A small network was shown many inputs. Here are its activations along a few directions, one row for each input.
In each table, some parts of the input vary, and every possible input appears once, in random order.
A made-up example of a description, with smaller parts first: one of 5 places around a ring, together with either a single point or one of 11 places along a line or (one of 2 separate values, together with one of 6 places along a line).
Shared parts are said once, and a part with two or three values counts as separate values.
In the rows, zero is written as 128.

Rows:
x1: [128 117 139 109 141 131 110 138  96  93 145 117 133 126 115 158]
x2: [125 130 132 119 138 163  99 160 121 142 136 116 119 146 109 136]
x3: [159 132 126 132 143 100 157 109 127 112 129 148 127 105 126 135]
x4: [154 120 126 124 141 151 105 146 140 127 150 142 104 138 113 147]
x5: [157 116 133 116 145 134 107 130 125  93 159 141 114 121 115 158]
x6: [131 142 130 123 140  96 158 113 100 108 119 123 146 111 124 134]
x7: [117 150 129 126 137 115 152 130 103 132 107 103 152 130 117 118]
x8: [131 149 120 134 138 132 149 144 130 153 106 122 138 131 121 112]
x9: [112 123 138 113 136 145 105 154  94 123 131  97 135 145 108 143]
x10: [ 34  93 114 174   8 120 111  59 226 185 104 150 118 132 236  47]
x11: [158 137 121 138 140 122 155 124 146 140 121 148 122 123 124 121]
What do these inputs look like to the network? -> either a single point or (one of 2 separate values, together with one of 5 places around a ring)

Rows:
x12: [109 141 119 131 128 109 147 145 108 112  96 103 167 138 127 117]
x13: [122 104 146 104 138 151  88 147  94  99 158 116 122 132 115 164]
x14: [140 131 135 126 130  92 157  91 114  96 131 145 138 101 138 138]
x15: [103 144 133 113 132 110 149 120  87 129 112  94 156 122 120 121]
x16: [148 138 140 125 139 106 165  91 125 126 130 160 115  97 130 134]
x17: [111 154 140 120 143 124 155 124  92 155 108 115 135 119 116 123]
x18: [131 153 125 131 146 130 156 140 125 171 105 115 137 130 118 111]
x19: [165 131 106 152 131 102 156 116 157 116 120 152 132 117 133 116]
x20: [147 127 116 140 129  88 154 105 139  89 123 139 149 114 139 127]
x21: [ 69  90 116 164  34 117 116  63 212 165 128 160 101 128 215  77]
x22: [130 103 127 116 132 154  88 163 118  85 149 113 128 147 115 159]
x23: [127 149 109 143 133 124 150 150 130 144  98 106 151 141 121 106]
x24: [102 145 136 116 130 110 150 125  82 124 109 101 157 123 124 125]
x25: [148 115 117 125 134 164  82 168 140 118 148 121 113 155 105 149]
x26: [129 119 152 105 147 159  88 147 104 130 159 133 100 134 103 162]
x27: [123 106 146 104 139 145  84 143  95 105 160 109 121 130 111 162]
x28: [171 138 125 140 142 112 166 111 148 136 125 168 112 107 132 121]
x29: [109 143 118 129 128 106 146 140 111 118 101  94 165 137 122 114]
x30: [132 103 125 115 135 151  85 158 121  91 150 106 129 145 114 156]
x31: [124 150 110 144 129 124 150 156 128 141  96 115 152 143 120 110]
x32: [169 137 123 136 142 111 165 107 154 140 128 160 112 106 128 119]
x33: [164 130 106 153 130 106 158 121 154 111 117 161 133 118 135 119]
x34: [ 52  86 128 135  45 179  31 119 199 162 157 134  93 145 192 100]
x35: [131 120 151 104 149 156  87 142 106 135 162 125  99 133 101 158]
x36: [145 126 115 142 128  92 156 109 137  84 123 146 147 117 139 128]
x37: [154 120 134 115 151 168  87 157 132 144 154 132  98 147 105 150]
x38: [111 152 139 117 144 123 154 119  96 160 110 108 137 117 115 121]
x39: [141 132 135 124 131  90 155  86 117 101 134 136 136 100 136 134]
x40: [149 139 140 123 140 104 163  87 128 131 133 151 113  95 128 131]
x41: [ 37 111 132 159  38 144 105  94 184 192 101 114 130 149 193  55]
x42: [149 113 117 128 135 169  84 172 136 114 142 129 114 156 110 152]
x43: [130 155 126 134 144 131 157 145 120 166 104 122 135 132 119 114]
x44: [152 119 135 114 148 172  93 161 130 136 155 139  99 150 107 152]
What do these inputs look like to the network? -> one of 3 separate values, together with either a single point or (one of 2 separate values, together with one of 5 places around a ring)
The inputs of x40 and x35 match in every part but the choice among 3 separate values. If x28 is changed in the same way as x40 into x35, which row does it become? -> x44
List by row number the other rows that have the choice among 3 separate values in common with x17. -> x12, x15, x18, x23, x24, x29, x31, x38, x41, x43
A walk changes only the place on the ring of 5. It starts at x26 and steps to x13. List the rest of the walk in order. -> x22, x42, x44

Rows:
x45: [118 170 139 123 138 101 186 119  97 152  81 127 149 101 139 101]
x46: [ 99  91 114 153  57 146 110 106 219 185 125 155 108 135 198  97]
x47: [141 119 131 113 133  86 151 105 117  88 115 136 139 118 125 134]
x48: [125 142 138 114 126  83 172  85 109 107 116 156 147  82 135 124]
x49: [ 48 128 114 140  57 135 113 103 188 179 101 114 127 161 186  72]
x50: [177 137 112 139 146 136 127 151 154 111 140 139 131 129 108 138]
x51: [162 123 143 105 148 169  83 143 124 145 168 134  89 142  92 156]
x52: [127 145 108 130 154 133 133 171 107 114 105  96 147 126 116 114]
x53: [114 132 121 136 144 158 122 169  90 131 126  99 145 148 101 145]
x54: [162 127 129 133 138 163 112 160 130 119 147 153 120 146 101 156]
x55: [ 66  94 127 149  41 102  86  85 184 142 124 140 110 130 191  93]
x56: [147 120 103 120 147 102 117 125 113  76 141 112 126 126 126 140]
x57: [129 110 131 107 140 123 101 145  96  83 147 135 121 145 119 155]
x58: [107 127 140 112 156 173  92 155  86 153 146  86 124 134  89 143]
x59: [133 145 133 141 137 119 171 132 106 136  97  98 157 130 119 118]
x60: [155 154 129 147 152 105 182  97 138 150 123 164 123  97 129 119]
x61: [171 133 129 149 146 122 165 118 148 127 124 145 126 125 115 134]
x62: [124 107 164  93 143 150  81 135  98 107 177 114 113 129 113 167]
The inputs of x45 and x60 match in every part but one. If x59 is changed in the same way as x45 into x60, which row does it become? -> x61
What do these inputs look like to the network? -> one of 3 separate values, together with either a single point or one of 5 places along a line
Which other rows does x62 become when the place on the line of 5 takes its other values? List them by row number. -> x47, x48, x56, x57
Which other rows does x55 become when the choice among 3 separate values takes its other values? List them by row number. -> x46, x49
Which other rows does x52 become when the choice among 3 separate values takes its other values? List them by row number. -> x50, x56
